These are the activations of a small neural network, seen along a few directions. Each row is one input.
Each table varies a few parts of the input and shows all the possible inputs, shuffled.
A made-up example of a description, with smaller parts first: one of 8 places around a ring, together with either a single point or (one of 2 separate values, together with one of 4 places along a line) or one of 9 places along a line.
Shared parts are said once, and a part with two or three values counts as separate values.
(in the rows, 128 means zero)

Other details of the inputs shift rows strongly along two fixed directions, in all tables alike. That doesn't count.
These rows show it; all are for the same input, with only those details redrawn:
[134 152 142 140 117 128 165 137 144 108 122 134 151 131 132 138 128]
[ 63 112  58 168 140 168  83  52 132 184 165 191 119 127 124  72 159]
[143 106 138 158 165 191 154 159 140 120 138 168  84 141 116 154 138]
[ 86 152  91 147 108 117 121  72 137 150 142 149 166 121 136  89 141]
[134 157 144 138 113 127 166 136 143 108 121 133 153 130 134 136 129]
[107 160 115 141 102 108 141  96 139 129 132 137 175 122 139 104 133]
[108 128 107 156 139 157 129 107 138 139 143 162 124 133 126 115 141]
[138 105 133 158 164 191 149 151 140 125 139 170  87 142 116 147 139]

Rows:
row 1: [158 111 140 160 178 181 134 139 128 123 165 143  72 128  98 140 139]
row 2: [108 127 130 145 147 148  93 108 119 148 124 142 124 136 111 104 162]
row 3: [156 183 184  90  75  52 152 143 115 108  81  48 182 107 145 179 103]
row 4: [ 57 130  62 128 112  91  43  31 121 211 137 125 148 114 138  87 130]
row 5: [156 133 132 106 121 114 130 163 156 118 121 120 125 114 140 154  95]
row 6: [135 162 141 129 119 100 122 107 137 113 118 121 167 107 128 101 146]
row 7: [ 68 139  95 138 105 104 131  80 120 152 139 151 165 137 124  79 148]
row 8: [133 173 161 111  98  57 154 131 124  94 102  95 191 117 126 102 141]
row 9: [152  28 153 146 202 214 152 207 144 103 137 135   6 158 126 139 132]
row 10: [ 63 104  84 156 144 159  53  54 115 198 150 189 133 143 124  58 164]
row 11: [100  99  92 168 161 189 111 102 133 159 158 188  91 136 118 110 153]
row 12: [179 111 147 112 142 153 139 212 126 115  96 112 117 148 131 188 112]
row 13: [154 119 135 109 137 147 125 171  98 121 106 109 134 133 137 176 120]
row 14: [101 134 102  94  95  98 106  83  85 141 125 117 135 107 132  98 118]
row 15: [165 163 161  82  73  36 178 179 141  87  79  74 181 122 143 145  76]
row 16: [111 113  91 110 136 160  76  86 110 160 156 149  89 102 130 121 132]
row 17: [180  83 136 104 156 157 160 205 124 101 103 132  79 147 117 165 108]
row 18: [177 181 143  78  75  63 159 172 151  87  95  77 205 107 157 152  95]
row 19: [ 60 106  31 106 102 108  60  31  85 179 145 149 156 112 136  47 132]
row 20: [107 150 108  98  96  90  91  62 127 156 138 111 144  85 141 114 122]
row 21: [138 162 162 137 115 105 138 127 120 110 129  89 162 135 108 131 134]
row 22: [143  75 140 164 171 177 147 153 122 113 165 161  52 165  86 152 145]
row 23: [135 154 158  81  83  54 155 114 109 113  97  79 149 102 131 137 102]
row 24: [156 171 169  96  96  91 142 159  97 102  94  67 163 114 143 180 107]
row 25: [154 181 173 116  95  70 160 140 141  91 106 112 205 117 152 118 115]
row 26: [ 55 148  76 159  85  85  72  21 121 167 168 131 179 143 121  68 155]
row 27: [131 170 167 106  90  56 166 136 127 104 104 114 206 132 145 102 122]
row 28: [152  84 146 158 185 193 147 157 110 126 159 147  47 148  79 133 144]
row 29: [169  98 160 136 167 164 152 198 169  87 133 104  69 131 155 152 128]
row 30: [160 142 132  88 116 118 137 153 123  96 119 105 158 103 146 155 104]
row 31: [ 94 125 120 152 130 157 121 114 126 150 128 152 136 154 119 121 148]
row 32: [171 114 155 109 167 149 140 177 152 111 123 121  70 118 125 187  97]
row 33: [159  96 133 170 166 181 139 143 138 108 167 159  59 151 100 159 143]
row 34: [129 115 115 127 128 123  99 153 132 156 113 124 127 133 132 150 109]
row 35: [144  89 138 112 166 140 139 161 129 128 117 132  54 133 111 160 100]
row 36: [110  89 130 146 149 163 103 148 146 134 131 104  93 145 153 112 145]
What is each input in this table made of?
> one of 3 separate values, together with either a single point or one of 5 places around a ring or one of 6 places around a ring
Changing only the choice among 3 separate values turns row 3 into row 20. The same change can be made to row 24. Which row results?
> row 16
Start at row 15 and move only the place on the ring of 6, one step at a time. The first step leads to row 17. Which rows follow, in order?
> row 19, row 14, row 23, row 35
Change only the place on the ring of 5 in row 11. List by row number the other rows that result.
> row 1, row 6, row 25, row 33
Change only the choice among 3 separate values in row 26. List by row number the other rows that result.
> row 22, row 33

Rows:
row 37: [166  85 116 117 176 192 128 186 142 134 119 173  62 125 125 175 105]
row 38: [172 113 152 135 158 169 151 202 162 113 112 134  88 139 134 203 107]
row 39: [ 95 149  85 128  95  99  97  92 150 160 132 118 172 115 161 110 121]
row 40: [152  99 119 119 164 174 127 134 121 136 136 164  55 109 105 168 114]
row 41: [ 90  59  85 149 166 168  76 116 144 177 148 147  61 143 133  98 138]
row 42: [100 127  74  98 102 110  78  81  91 168 127 137 158 108 135 100 126]
row 43: [174 114 177  89 135 108 172 183 126  84 109  92  83 120 119 157  96]
row 44: [125 124 139 137 138 133 121 135 145 126 124 121 136 131 147 108 143]
row 45: [121  70 114 146 172 193  89 134 105 158 139 146  57 150 109 153 138]
row 46: [148 159 173 132 104  81 197 143 139  73 127 102 157 136 125 122 124]
row 47: [123 155 150 104  84  65 132 127 114 120  99  65 176 133 140 136 114]
row 48: [151 174 144 108  81  75 154 162 158  94 100  70 196 119 169 151 104]
row 49: [135  80 106 151 173 198 101 125 126 145 166 148  42 126 109 150 137]
row 50: [107  91 117 154 175 194  82 111  99 161 143 163  82 142 103 122 164]
row 51: [ 84 130  91 127 102  88  89  52 127 160 159 102 130 113 133  81 134]
row 52: [127 154 158 137 101  68 177 120 137  91 130 107 156 137 122  94 126]
row 53: [159 104 153 164 176 192 175 163 138 100 155 173  66 144  95 162 134]
row 54: [106  67 106 148 167 164  90 103 127 162 166 139  32 136 106 111 138]
row 55: [ 94  86 113 160 156 156 122 118 107 151 138 165  91 163  96  96 157]
row 56: [102 165 111 120  85  85 100  84 111 156 119 103 184 123 139 130 118]
row 57: [136  86 124 148 174 201 102 145 113 161 131 163  60 147 101 187 126]
row 58: [148 111 140 131 146 145 132 143 134 114 145 110  77 128 119 158 124]
row 59: [146 157 156 130 101 100 185 168 158  79 110 115 177 143 151 124 123]
row 60: [100 106 107  96 111  95  95 106  99 157 114 122 130 124 125 101 122]
row 61: [ 69 116  97 127 102  85  76  67 105 178 127 104 143 136 127  84 135]
row 62: [115 130 118 121 109  94 120 130 152 132 119  90 150 129 158 115 119]
row 63: [160 116 164 150 165 187 177 186 121 109 117 172  95 163  90 188 131]
row 64: [109 134 118 147 129 149 139 117 110 138 135 165 145 148 108 125 142]
row 65: [103  99  93 163 171 200  79 107 143 171 154 185  96 127 134 110 153]
row 66: [170 191 181 110  91  87 170 175 156  72  94  77 209 116 164 149 118]
row 67: [142 144 142  77  93  57 150 162 143 102  90  77 169 116 158 113  91]
row 68: [ 80 149  87 151 123 128  73  33 123 173 171 155 145 103 121  78 156]
row 69: [151  55 132 114 183 192 117 178  97 137 123 155  41 140 105 162 124]
row 70: [170 133 182 140 166 178 149 179 116 113 108 143 106 142 100 197 133]
row 71: [ 77 130 100 146 103  92 129  92 147 140 134 139 165 141 146  51 142]
row 72: [149 119 134 140 153 160 128 134 139 133 147 138  70 124 107 180 118]
row 73: [148 139 145 116 113 103 144 169 155 102 108  87 151 130 158 151 112]
row 74: [181 195 207 103  97  90 181 189 116  65  81  68 200 127 134 181 119]
row 75: [ 99 154 104 143 119 127  96  88 152 158 131 150 172 115 148 103 140]
row 76: [143 141 136  82  98  88 130 143 102 115  97 100 162 121 136 142 106]
row 77: [140 154 147 142 137 135 129 110 136 126 140 137 128 114 112 145 137]
row 78: [ 87 156 106 139 115 125  81  65 101 168 134 143 172 121 123 102 152]
row 79: [159  93 155 160 176 185 173 166 135  90 153 161  60 149  97 148 140]
row 80: [110 152 111 142 120 124  97  70 125 142 157 130 150 105 126  95 153]
row 81: [147  84 157 155 176 187 169 185 109 109 127 156  72 172  95 155 145]
row 82: [182 120 173  88 134 117 177 184 123  78 111  93  90 115 124 167  97]
row 83: [ 99 138  79 102 103 105  82  74  99 181 122 152 156 110 126 115 119]
row 84: [184 158 168  72 100  76 179 205 147  67  80  74 171 115 162 162  84]
row 85: [123 133 151 132 133 127 120 128 105 130 116 113 137 139 119 124 147]
row 86: [ 74 135  65 141 109 116  68  30 124 184 173 135 128 106 128  92 136]
row 87: [116 179 125 133  83  88 163 123 158 109 120 131 208 128 154 105 123]
row 88: [132 137 118  94 106  92 129 107 117 118 128 107 131 100 135 118 112]
row 89: [187 138 154  92 127 123 170 209 143  87  91 113 133 116 151 181  88]
row 90: [105 154 102 149 103 109 136  73 132 126 159 144 165 121 122  82 143]
row 91: [155  59 121 113 182 188 125 190 136 126 124 148  48 134 132 143 112]
row 92: [ 82 137  71 151 102 126 110  77 148 150 149 163 176 128 148  61 148]
row 93: [162 185 184 110  93  76 169 171 156  73  93  73 203 122 164 142 119]
row 94: [ 96 147 126 130 105  82 108  99 144 139 121 104 177 125 154  69 142]
row 95: [116 172 137 127  99  83 118  79 129 120 141 101 172 108 134  98 142]
row 96: [ 91 117  60 112 116 124  77  49 109 169 157 147 120  89 131  80 130]
row 97: [111  89  76 126 156 172  87  84 109 169 161 171  63 103 114 118 128]
row 98: [103 171 110 140  90  95 146 102 160 132 124 149 197 128 146 101 127]
row 99: [106 157 108 117  85  90  98  89 108 148 119  94 184 123 141 121 122]
row 100: [100  94 105 157 154 174 121 116 106 144 144 172 103 159 102 108 157]
row 101: [180 130 184 152 158 163 205 185 147  77 130 154  91 143  97 188 120]
row 102: [135 171 184 113  97  64 151 146 110 102  88  71 185 134 127 129 132]
row 103: [165 105 159 146 164 194 175 195 113  96 124 157  96 162  99 173 139]
row 104: [162 184 203 110  94  50 175 148 136  75 107  59 173 118 130 129 120]
row 105: [171 101 174 145 161 166 196 219 156  75 115 139  95 163 131 154 126]
row 106: [127  86  77 118 153 174  92 135 131 153 136 162  94 115 141 116 122]
row 107: [ 91 147 111 140 113  97  93  51 123 150 158 120 148 110 127  68 155]
row 108: [ 89 124  67 106 109 118  68  68  92 185 133 155 146 108 130 101 126]
Changing only one part turns row 85 into row 69. The same change can be made to row 75. Which row results?
> row 37
Changing only one part turns row 40 into row 101. The same change can be made to row 42. Which row results?
> row 103
What is each input in this table made of?
> one of 3 separate values, together with one of 4 places along a line, together with one of 6 places along a line
Change only the choice among 3 separate values in row 54. List by row number the other rows that result.
> row 41, row 61
Change only the choice among 3 separate values in row 51. List by row number the other rows that result.
> row 47, row 62

Rows:
row 109: [176  95 177 119 168 165 142 198 110  97 102  98  68 145 107 182 132]
row 110: [127  62 145 146 185 189 135 168 127 128 133 166  59 154 119 104 149]
row 111: [128  83 124 125 160 154 112 132  88 136 124 140  76 138  89 129 142]
row 112: [178  79 144 133 183 185 180 195 157  92 133 173  43 139 110 171 111]
row 113: [ 89 107  87 121 115 132  74  77  86 180 133 158 133 137 117 118 137]
row 114: [ 92 142  71 109 109 120  75  58 102 175 145 148 158  97 127  84 132]
row 115: [147 165 145 104  87  80 181 147 165  80 111  96 170 111 168 141 102]
row 116: [143 175 139 116  87  65 155 139 186  97 111  89 185 109 169 135 105]
row 117: [103 103  98 141 123 124 126 102 145 133 163 141 107 138 128  81 132]
row 118: [187 166 195  98 104  66 167 186 136  84  98  37 147 117 136 190  92]
row 119: [121 147 133 100  92  98 114 119  95 133 104 106 172 134 140 153 119]
row 120: [170 142 179 107 123 115 132 189 123 112  89  95 144 144 133 205 107]
row 121: [ 61 107  62 154 124 155 100  97 132 178 132 167 142 147 147  87 143]
row 122: [ 86 186 140 176 107 121 134  42 106 132 161 142 177 132 100 104 174]
row 123: [116 108 146 145 153 137 117 148 148 130 123 127 121 143 143  90 147]
row 124: [171 169 183  88  87  60 178 166 113  76 101  38 159 115 141 176  94]
row 125: [135 132 143 113 114 122 107 140 109 137 105 112 146 140 133 164 115]
row 126: [133 138 135 103 102  95 126 129  89 132 103 128 161 141 114 153 111]
row 127: [143 150 152 127  96  84 161 147 169  87 128  80 157 133 152 117 112]
row 128: [135 153 155  94  98  78 140 136  98  99  96  66 162 124 133 135 127]
row 129: [ 87 131  73 104 106 103  76  47 108 181 143 142 120  91 128  97 121]
row 130: [160 118 189 201 199 229 161 153 121 108 158 173  56 163  68 186 170]
row 131: [171 142 174 107 116  95 152 166 122  98 111  60 122 122 130 174 101]
row 132: [170 109 149 113 169 196 131 180 111 114 122 140  80 118 121 182 120]
row 133: [ 65  98 100 143 139 136  91  84 123 161 141 150 125 135 147  44 160]
row 134: [150 174 143  94 104 102 124 136 126 116 108  92 179 100 146 144 111]
row 135: [137 169 138  91  93  77 122 114 133 126 107  85 151  92 147 152  97]
row 136: [128  64 145 155 191 197 120 168 138 133 131 156  62 155 129 107 152]
row 137: [ 89 122  86 158 127 140 103 126 159 168 121 146 154 150 146 110 135]
row 138: [140 146 143 100  94  73 144 125 105 117 124  77 139 115 124 138 106]
row 139: [124 126 103 123 116 116 145 116 157 123 139 144 126 115 143 113 117]
row 140: [ 88 138  58 147 117 126  70  68 155 168 155 159 177 107 161  60 151]
row 141: [ 87 145  71 118 116 119  47  56 124 188 145 136 166  93 143  86 136]
row 142: [116 154 123 135  98 107 149 153 156 129  95 112 190 147 156 130 117]
row 143: [139 152 178 194 163 172 145 121 130 117 157 148 113 152  84 162 172]
row 144: [140 152 138 100  91  56 146 116 101 115 120  80 150 116 115 131 101]
row 145: [135 119 162 196 184 205 157 111  99 121 169 198  71 155  49 150 171]
row 146: [126 140 101 127 118 135 128 123 144 121 134 145 165 113 159 103 134]
row 147: [165 162 161  81 104  76 163 145 116 103 100  99 136 102 120 171  85]
row 148: [167 143 136 119 125 125 171 170 143  89 117 146 155 125 136 131 119]
row 149: [ 61 112  88 136 122 100  95  65 122 166 139 159 154 133 132  23 152]
row 150: [122  87 122 133 165 161  81 129 112 153 128 125  78 136 109 132 151]
row 151: [151  79 123 149 179 199 137 166 172 119 144 163  51 131 135 154 125]
row 152: [122 104  81 144 144 174 110 117 137 142 154 186 117 120 136  92 143]
row 153: [119 116 112 132 122 105 147 119 145 116 149 135 118 139 121  92 120]
row 154: [129 101 117 143 145 168 159 180 138 132 112 162 112 160 125 147 124]
row 155: [ 94 134 106 107  97  85  99  77  92 147 121 102 156 119 118  87 143]
row 156: [115  92  98 150 153 170 146 158 133 147 121 180 106 160 114 129 126]
row 157: [ 87 140  81 102 101 102  81  51 111 172 139 123 130  88 142 106 119]
row 158: [127 136 120 111 129 119  90 106 135 155 128 116 109  97 136 149 112]
row 159: [134  62 124 154 177 196 138 161 147 115 162 153  35 151 122 133 133]
row 160: [170 171 157  84 107  95 159 157 111  97  99 108 170 105 122 157 100]
row 161: [162 141 136 130 129 144 148 169 157  96 120 133 154 121 157 134 125]
row 162: [ 83 127  83 148 107  95  88  74 167 151 162 118 147 127 150  63 137]
row 163: [137 126 169 192 176 201 158 119 105 121 167 183  78 153  63 154 172]
What is each input in this table made of?
> one of 5 places along a line, together with either a single point or (one of 2 separate values, together with one of 5 places around a ring)
Changing only the place on the line of 5 turns row 143 into row 163. The same change can be made to row 123. Which row results?
> row 110
Changing only the place on the line of 5 turns row 128 into row 109. The same change can be made to row 159. Which row results?
> row 127
Change only the choice among 2 separate values in row 157. List by row number the other rows that result.
> row 115
Change only the place on the ring of 5 in row 144. List by row number the other rows that result.
> row 111, row 126, row 147, row 160
